Each row below holds a small network's activations on one input, seen along a few directions.
Each table varies a few parts of the input and shows all the possible inputs, shuffled.
Descriptions start from the smaller parts, as in this example, which fits no table here: one of 8 places around a ring, together with either a single point or one of 11 places along a line or (one of 2 separate values, together with one of 6 places along a line).
Shared parts are said once, and a part with two or three values counts as separate values.
In the rows, 128 means zero.

Other details of the inputs shift rows strongly along two fixed directions, in all tables alike. That doesn't count.

Table:
x1: [131 137  47 102 138 132 176 134 181 129 110 113]
x2: [ 96 134 160 153 172 144 115  94  92 115 202 106]
x3: [135 137  46 118 115 142 195 139 163 141 117 142]
x4: [ 85 119 162 143 182 146 101  90 100 129 190 117]
x5: [144 140  48 104 124 140 182 130 176 128 120 109]
x6: [170 157 240 114  99 108 113 147 116 116  13 144]
x7: [100 116 159 138 163 148 113  93  83 118 205 106]
x8: [156 132 185 163  99 105  72 197 133 116  64  99]
x9: [148 122  48  90 115 144 179 129 167 132 123 108]
x10: [133 125  50  94 134 142 168 126 184 143 107 119]
x11: [135 132  45  94 133 134 168 132 171 157 109 138]
x12: [103 123 149 132 151 132 106  89  79 119 213 141]
x13: [ 77 117 154 150 160 139 109  89  95 128 192 167]
x14: [138 154 114  62 149 128 235  99 161 156  66 134]
x15: [167 115 178 158  54 109  81 193 116 118  76 144]
x16: [171 116 174 148  69  94  60 177 118 128  68 131]
x17: [ 94 108 158 141 169 143 105  81  84 128 192 107]
x18: [ 94 108 153 135 157 133  98  70  93 114 198 124]
x19: [173 143 176 159  72  96  71 190 125 116  79 130]
x20: [133 111  43 106 112 140 185 126 156 154 107 143]
x21: [159 140 175 156  86  88  65 193 130 116  70 134]
x22: [ 74 129 151 157 164 129 117  98  93 115 195 160]
Description of these inputs: either one of 2 separate values or (one of 4 places along a line, together with one of 5 places around a ring).
Which of the alternatives is x14? -> one of 2 separate values
Change only the place on the ring of 5 in x4. List by row number the other rows that result. -> x2, x7, x8, x17
Start at x3 and move only the place on the ring of 5, one step at a time. The first step leads to x22. Which rows follow, in order? -> x13, x20, x15

Table:
x23: [155 125  96  99  90 128 156 152 172 135  55 155]
x24: [116 111 163 148 122 122 117 128 107 136 136 154]
x25: [ 88 130  53  75 186 158 195  59 134 154 184 167]
x26: [111 170 168 153 136 107 127 136 119 112 136 156]
x27: [129 124 160 127 135 116  98 131 112 126 148 106]
x28: [164 124  82 110  93 128 145 168 178 124  83  91]
x29: [137 126 133 146 119 127  83 130 105 120 157 130]
x30: [131 126 151 133 132 123  90 136 115 122 155 104]
x31: [112 162 144 170 137 120 102 155 129 104 155 146]
x32: [117 127 154 159 144 144  97 136 117 124 135 114]
x33: [113 121 165 135 116 118 110 110 118 124 131 157]
x34: [133 129 163 127 115 127 113 107 102 105 132 146]
x35: [130 124 153 142 124 137  93 130 128 105 156 107]
x36: [117 122 170 133 124 136 117 123 104 131 126 168]
x37: [113 123 155 155 143 134 102 136 112 125 132 110]
x38: [109 108 154 149 122 123 108 136 106 135 139 147]
x39: [115 111 160 141 120 112 108 116 121 122 136 153]
x40: [117 125 170 142 144 116 110 112 124 115 122 118]
x41: [116 127 151 153 141 135  88 125 131 109 135 113]
x42: [147 111  79 114  88 115 147 164 175 139  69 135]
x43: [136 127 169 126 135 115 108 123 113 127 145 113]
x44: [132 120 137 152 111 131  90 124 113 104 155 128]
x45: [172 122  86 119  83 122 170 163 148 143  70 123]
x46: [160 121  83 107  96 109 148 163 169 157  67 143]
x47: [ 94 135  68  85 184 170 223  60 128 148 197 117]
x48: [121 133 147 147 150 130  80 131 124 125 137 114]
x49: [131 124 156 148 126 146 102 141 115 119 155 108]
x50: [135 130 149 136 132 133  85 136 121 121 158 108]
x51: [132 118 156 141 113 112 113 111 106 111 142 133]
x52: [152 164  89 130 108 101 174 182 178 129  70 140]
x53: [134 138 173 120 132 121 109 117 110 129 139 117]
x54: [118 125 173 148 146 125 120 123 110 130 122 119]
x55: [115 121 167 142 118 127 119 122 104 138 131 158]
x56: [114 113 141 152 117 131  86 129 128 116 149 148]
x57: [131 121 172 131 127 119 115 117 121 111 143 111]
x58: [119 127 161 130 124 114 102 117 110 140 133 158]
x59: [131 120 143 137 121 110  96 125  97 125 147 128]
x60: [112 123 152 149 141 125  92 125 126 111 132 108]
x61: [127 116 139 148 110 121  95 124 107 105 152 124]
x62: [154 139 101 107 109 123 161 146 177 136  44 111]
x63: [117 129 148 143 149 121  85 131 118 126 134 109]
x64: [ 88 121  54  92 188 166 213  73 129 146 207 106]
x65: [172 126  62 114  87 118 135 170 155 140  83 115]
x66: [122 131 166 136 152 112 103 118 116 131 124 119]
x67: [150 125  90 121 115 128 159 171 165 147  54 101]
x68: [153 174  97 115 110 116 173 177 174 123  59 154]
x69: [118 135 178 127 147 131 111 107 120 110 112 131]
x70: [116 135 177 142 143 131 121 117 107 131 116 123]
x71: [127 120 158 144 126 137 107 141 109 120 153 103]
x72: [115 113 144 159 119 140  95 140 114 130 149 149]
x73: [ 84 144  58  83 207 154 201  50 137 155 177 123]
x74: [171 126 102 109  97 129 173 168 163 144  71 101]
x75: [152 117  75 108  96 111 139 170 168 155  70 137]
x76: [ 85 122  26 100 182 162 174  75 145 153 208 149]
x77: [ 97 135  68  70 186 169 211  52 141 127 190 125]
x78: [110 109 143 148 117 122  91 129 123 117 147 143]
x79: [166 119  77 120  83 124 161 171 147 142  73 116]
x80: [129 132 177 125 123 125 117 111 118 113 137 115]
x81: [ 68 161  33 119 199 148 205  88 145 126 218 143]
x82: [ 75 112  35 109 177 166 195  78 132 152 206 145]
x83: [106 156 154 160 140 103 116 150 120 109 145 144]
x84: [167 120  69 126  80 131 152 175 149 138  81 114]
x85: [ 89 117  36  96 171 150 199  57 128 131 205 126]
x86: [131 128 160 135 109 118 114 106 103 112 136 137]
x87: [171 136 110  94 100 143 172 163 158 138  62 115]
x88: [110 121 161 143 144 118 101 120 123 114 125 111]
x89: [134 129 166 133 117 136 122 118  88 119 132 147]
x90: [171 132  90 113  79 128 171 157 145 145  64 127]
x91: [158 139 107 105 117 141 168 158 162 143  41 121]
x92: [116 115 139 142 125 117  83 135 115 133 149 145]
x93: [123 141 174 121 155 127 103 114 112 126 114 132]
x94: [124 118 163 132 127 120 106 125 120 110 146 105]
x95: [139 135 160 121 123 123 105 113  95 121 134 148]
x96: [171 125  67 130  81 140 148 175 155 137  83 119]
x97: [138 124 152 135 121 109 105 117  98 127 144 134]
x98: [175 142 104  83 106 130 155 158 165 140  64 115]
x99: [115 127 157 137 152 114  93 126 115 130 127 112]
x100: [136 134 157 130 118 115 106 112  95 128 138 139]
Describe the family of inputs behind these rows. -> one of 6 places along a line, together with either a single point or (one of 3 separate values, together with one of 4 places along a line)
The inputs of x87 and x49 match in every part but the place on the line of 6. If x89 is changed in the same way as x87 into x49, which row does it become? -> x96
The inputs of x30 and x53 match in every part but the place on the line of 6. If x63 is changed in the same way as x30 into x53, which row does it become? -> x73
Change only the choice among 3 separate values in x65. List by row number the other rows that result. -> x61, x84
Change only the place on the line of 6 in x95. List by row number the other rows that result. -> x29, x59, x65, x97, x100
